Each row has a name. Each piece below is followed by the name of the row it came from, unless a question asks for something else. Each question is about the rows just above it.

Columns, left to right: N U Z W T Y M S
j663: [-18  34  29 -27  36  40  98 -15]
j273: [-11   5  -2 -95  -3  42  67 -20]
j948: [   0   -2  -21 -102   -6   17   68   -7]
j458: [-55  38  15 -71 -41 -23 -23 -59]
j377: [   4   -2  -22 -100   -5   14   71   -3]
j166: [-23   4  40 -74   7  59  48 -49]
j764: [ 49  34  29 -26  36  40  64  38]
j370: [  7   0 100 -42  -4 -15 -16 -59]
j343: [-55 -41 -60  15 -23  38 -23 -71]
j622: [ 14 -35  58  -2  66 -36  23 -69]
j568: [ 48  28  35 -47 -10 -65  60  37]
Go on from [100 -42  -4] to the end of its row.  [-15 -16 -59]
Which row holds these entries in another order? [-71 -23  38 -23  15 -60 -41 -55]  j343
[-20  -7 -59  -3] is in which column, read top down?  S
Put [-59 -55  38  15 -71 -41 -23 -23] back in order: which row is it?  j458
Which column holds this, read top down? [-74 -26 -42]  W
which: [-11   5  -2 -95  -3]  j273
After [ 34  29 -27  36  40], its row goes on with  [ 98 -15]

Columns, left to right: G H B P L V D Q K
j32: [ 63  82 -74 -75  56 -19 -48  35  49]
j837: [ 27  20  -1 -14  13 -73 -15  -1   2]
j854: [-65 -12 -25  19  66 -50 -43  21 -40]
j403: [ 63  82 -74 -75  56 -19 -28  64  44]
j777: [ 37  60  47  -1  67 -28  35 -59  49]
j766: [-55  43  60 -44  67  -5 -36  -6   3]
j747: [ 21  23  10 -27 -66  42  -9  51 -57]
Which column holds this, read top down? [ -1  21  64 -59  -6]  Q
Which row holds [ 67 -28  35 -59]?  j777
which: [ 23  10 -27]  j747

Columns, left to right: rapo Nidaf tez nemef bekub suf vuniv Gegog gizul
j126: [  38  -62    0 -100   22  -33   26    4   22]
j812: [-57 -61   0  31  27  24 -79  67  26]
j497: [ 23  22 -22  18  33 -23 -95  59  56]
[ 24 -23] is in which column, read top down?  suf
After [-61   0], its row goes on with  [ 31  27  24 -79  67  26]

Columns, left to right: F R C J X
j632: [ -1 -42   8  -4   2]
j116: [ -2 -68 -80 -33  -2]
j644: [ -2 -69 -80  11  26]
j520: [ -9   0  33  12 -22]
The row with [ 0 33 12] is  j520
Which column holds [ 2 -2 26] top down?  X
The rest of the row after [-80  11]:  [26]
which: [-42   8]  j632
After [ -2 -68 -80], its row goes on with  [-33  -2]

Columns, left to right: busis bag vuta remo ponas
j528: [-21  20  68  -2  62]
j851: [  9  -4 -17  19  49]
j317: [ -4  18  49   9 -17]
j112: [  9  49  19  -3 -17]
Put [ 49  19 -17  -4   9] back in order: which row is it?  j851
Put [ 49 -17  -3   9  19] back in order: which row is it?  j112
Which row holds [ 9 49 19 -3]?  j112
The rest of the row after [68 -2]:  [62]
Where do [-2 62] appear?  j528
Put [-17   9  49  18  -4] back in order: which row is it?  j317

Columns, left to right: luzom midit rivef Ginot ziti bebaf kan
j12: [  4 -10 -32   9   3  48 -34]
j153: [  5  -7  24  -4  20 -70  20]
j291: [ 11  78  30  17  -4 -10   4]
j243: [ 17  52  43  11 -42 -19  13]
j652: [  0   1  32   2   4 -10  22]
j312: [ -9  39   1   6 -10   4  -4]
Which column holds this, read top down? [-34  20   4  13]  kan
Which column holds [52  1] top down?  midit
which: [-10  22]  j652
which: [-10   4  -4]  j312
which: [ -9  39   1   6 -10   4  -4]  j312

Columns, left to right: Zilo fifi zutad dubon
j557: [ 3  8 -1  7]
j279: [-19 -21 -19 -23]
j120: [-19 -22 -46   5]
j635: [-21  33 -18  11]
j230: [38 17 21  8]
j946: [ 3 -1  8  8]
After [-19 -21], its row goes on with  [-19 -23]
which: [-22 -46   5]  j120
Which row holds these entries in another order? [ 8  8 -1  3]  j946
which: [-46   5]  j120
Put [-23 -21 -19 -19] back in order: which row is it?  j279
The rest of the row after [-19 -22]:  [-46   5]

Columns, left to right: rukil Tiz busa fekaz vil
j827: [ 29  39  66  19 -87]
j571: [   9  -51   40 -105  -99]
j547: [ 57  40 -77  19 -88]
j829: [ 57  40 -76  19   9]
j849: [ 61  76 105 -94  15]
j461: [ -77   57   40 -105  -83]
Which row holds [-77  57  40]?  j461
[ 9 57 57] is in which column, read top down?  rukil
After [   9  -51   40 -105], its row goes on with  [-99]
which: [ -77   57   40 -105  -83]  j461
The rest of the row after [ 57  40 -77  19]:  [-88]

Columns, left to right: giru pegid vuga fafaf Vupu
j372: [  6   6 -50   3   2]
j477: [  9 -55 -20   0   4]
j733: [  7  88 -50   4   2]
j785: [  7  88 -39   2   5]
j651: [ 9 26  9  5  5]
[88 88] is in which column, read top down?  pegid
Put [ 5  5  9 26  9] back in order: which row is it?  j651
Go on from [ 88 -50] to the end of its row.  [4 2]

Columns, left to right: Rop pedi fufab kome Kuge sus muke Lefef Dunud laku
j690: [ 13  17  -6  -2  19  -8  -6  -8  -2 -12]
j631: [-34 -32  38 -17  28  -8  42   3 -21  -4]
j97: [ 18   9  37 -32 -13   1 -10  -2  10  -5]
j526: [ 31  15  40 -26 -10  -1  13 -13   2 -23]
j190: [-23   2  12  31  40 -26 -13 -10  15  -1]
j617: [ 35  16 -11 -34  20   9 -14   7  -4  -9]
j583: [  1  28  78  30  -8  -6 -14  -1 -35 -15]
j952: [-19 -20   6  20  47 -11  16 -42  38   4]
j302: [-17   2  12  30  40  19 -15 -36 -27  26]
j801: [ -1 -23  -8   5  -4 -46 -16 -37   2  16]
Put [-23   2 -13  13  -1 -10 -26  40  15  31] back in order: which row is it?  j526
which: [28 -8]  j631
Which column holds this, read top down? [ 13 -13 -14 -14  16 -15]  muke
After [ 2 12 31 40], its row goes on with  [-26 -13 -10  15  -1]

Columns, left to right: Leke gika rada Bak
j537: [10  6 -2  4]
j29: [ 17  24 -18  -1]
j73: [ -1 -17  24  17]
j572: [ 54  -3  26 -37]
j976: [54 -3 26  1]
Which row holds these entries in another order? [-17  -1  17  24]  j73
The row with [10  6 -2] is  j537

Columns, left to right: tona maz Seb vuraf Lub duno
j426: [-45  18   2  29  -3  24]
j936: [-15 -39 -57  84  -6  34]
j906: [ 11  18   3  29  26 -43]
j234: [  5  18   2  29  -2 -21]
j447: [ 18  12  29 -43   3  26]
Put [-57 -39 -15  -6  34  84] back in order: which row is it?  j936
After [11 18  3 29 26], its row goes on with  [-43]
Which column holds this, read top down? [-2  3]  Lub
Put [ 12  26   3  29  18 -43] back in order: which row is it?  j447
Go on from [18  3] to the end of its row.  [ 29  26 -43]
Put [ 26   3 -43  29  12  18] back in order: which row is it?  j447
After [18  2 29 -2], its row goes on with  [-21]

Columns, left to right: Fipig fevub dak zukob Doz rikas gebu dup tari zutot
j610: [ 11  -8 103 -75  20  -5  10   5  -3  22]
j642: [ 18   3  95 -57 -76  32 -79   2 -19  34]
j414: [  5  -8 103 -75  20  -5  10   5  -3  22]
j474: [-33 -35  22  -5 -84 -23  54 -12 -31 -30]
j845: [ 20   3  92 -20  72 -41 -55  53 -12 -47]
j915: [ 19   3  95 -57 -76 -45  40 -88 -12 -78]
The rest of the row after [ 92 -20  72 -41]:  [-55  53 -12 -47]
The rest of the row after [ 40 -88]:  [-12 -78]
Go on from [ 18   3  95 -57 -76] to the end of its row.  [ 32 -79   2 -19  34]
Which column holds this, read top down? [-75  -5]  zukob
After [19  3], its row goes on with  [ 95 -57 -76 -45  40 -88 -12 -78]

